grid = 96, 60, 130, 152, 180, 182, 180, 110
Report the first entry from the left.
96
The second entry from the left: 60
The first entry from the right: 110

A =
69, 158, 65, 80, 69, 78, 86, 88, 69, 73, 87, 139
106, 174, 97, 79, 90, 184, 132, 164, 116, 115, 74, 133
137, 111, 123, 91, 86, 182, 178, 153, 117, 159, 137, 118
149, 138, 96, 77, 145, 62, 181, 155, 150, 70, 80, 157
121, 138, 76, 126, 124, 121, 109, 163, 135, 96, 115, 161
146, 108, 138, 108, 71, 72, 56, 120, 130, 143, 116, 111
126, 159, 175, 159, 164, 180, 144, 140, 180, 195, 122, 161
The entry in the bottom-right corner is 161
The second entry on the diagonal from the top-right corner?
Answer: 74
The entry directly above 181: 178
The top-left entry is 69
The entry just right of 106?
Answer: 174
The entry directly above the smallest entry: 109
The bottom entry of the column that holds the largest entry: 195
The entry in the bottom-left corner?
Answer: 126
The third entry on the main diagonal?
Answer: 123
The top entry of the column that holds the smallest entry: 86
The smallest entry in the last column: 111
The second largest entry?
Answer: 184
The largest entry in the first column?
Answer: 149
The fifth entry in reading order?
Answer: 69
The smallest entry in the first row: 65
The entry directly below 62 is 121
The third largest entry?
Answer: 182
The second-last entry, reading row by row?
Answer: 122
The entry just left of 87: 73
The entry directly above 135?
Answer: 150
The entry just left of 135?
Answer: 163
The entry in the top-right corner -> 139
The entry just left of the largest entry?
Answer: 180
The entry just left of 155?
Answer: 181
The fifth entry from the end, reading row by row?
Answer: 140
The entry directly above 149 is 137
The entry just right of 174?
Answer: 97
The largest entry in the first row?
Answer: 158

Read these off the row that follows.
1) Read off the fifth entry from the end.
2) Read off the 1st entry.
3) Read off the 2nd entry from the end.
[ 93 104 183 179  82  83 157  63]
1) 179
2) 93
3) 157

Questions about the table below.
1) What is the entry just right of 162?
2) What is the top-right entry?
3) What is the first entry in reading order?
4) What is the second entry on the main diagonal?
5) What is the third smallest entry?
6) What is the largest entry in the last row?
7) What is the entry directly above 152?
8) What is the fourth-last entry, reading row by row?
[[107  93 131 116 112 136  97 148 146]
 [108 141 119 152 151 129 114 137 141]
 [124 118 130 160 184 127 137  90 112]
 [102 145 129 146 109 129 117 117 106]
 [123 101 138 109 160 148 138 140 110]
 [139 131 136 132 135 116 111  83 166]
 [123 125 124 137 125 131 141 133 147]
 [140 124 124 119 134 157 117 162 151]
 [124 144 131  86 132 133 148 154 112]
 [127 141 130 157 150 126 158 100  78]]
1) 151
2) 146
3) 107
4) 141
5) 86
6) 158
7) 116
8) 126

Read these off the matrix that follows. Rows and columns are numbered from 0.
1) What is the entry in row 0 and column 1?
2) What is the entry just left of 71?
3) What is the entry at row 1, column 0?
4) What is the entry in the bottom-right corner?
5) What is the entry in the bottom-left corner?
6) What is the entry just right of 71?
7) What is the entry at row 0, column 2?
8) What is the entry directly above the smallest entry?
149, 118, 117, 116, 101, 141, 114, 149, 124, 128, 121, 143, 105
116, 124, 125, 163, 150, 139, 138, 109, 174, 90, 131, 108, 130
111, 132, 125, 136, 149, 122, 151, 103, 130, 147, 130, 123, 142
129, 120, 131, 125, 131, 131, 121, 138, 126, 138, 121, 132, 134
120, 137, 133, 126, 143, 105, 142, 113, 130, 152, 134, 120, 144
133, 132, 130, 136, 148, 122, 129, 108, 138, 72, 147, 116, 125
147, 140, 130, 101, 140, 109, 116, 131, 107, 76, 162, 130, 109
144, 129, 117, 73, 114, 112, 108, 143, 71, 189, 116, 141, 126
131, 122, 120, 149, 101, 139, 124, 136, 148, 117, 113, 131, 141
130, 114, 124, 142, 108, 152, 117, 144, 136, 157, 107, 157, 137
139, 144, 130, 97, 137, 105, 130, 128, 78, 158, 130, 132, 125
137, 123, 129, 139, 120, 137, 119, 135, 139, 108, 130, 137, 112
107, 121, 127, 169, 131, 137, 146, 120, 188, 140, 114, 115, 139
1) 118
2) 143
3) 116
4) 139
5) 107
6) 189
7) 117
8) 107

Read these off the grid that follows.
1) The entry directly below 99?
2) The entry just left of the largest entry?
3) The entry in the top-left corner?
4) The entry just right of 92?
5) The entry directly above 88?
6) The bottom-right entry?
7) The entry just right of 132?
8) The maximum?
132, 81, 75, 112, 150, 85, 122, 155, 96, 89
179, 108, 168, 184, 193, 80, 179, 122, 157, 87
154, 70, 107, 118, 161, 91, 147, 119, 113, 88
142, 92, 102, 110, 126, 128, 128, 128, 95, 110
98, 144, 145, 106, 90, 159, 107, 99, 144, 162
78, 148, 115, 98, 89, 161, 84, 130, 128, 164
1) 130
2) 184
3) 132
4) 102
5) 87
6) 164
7) 81
8) 193
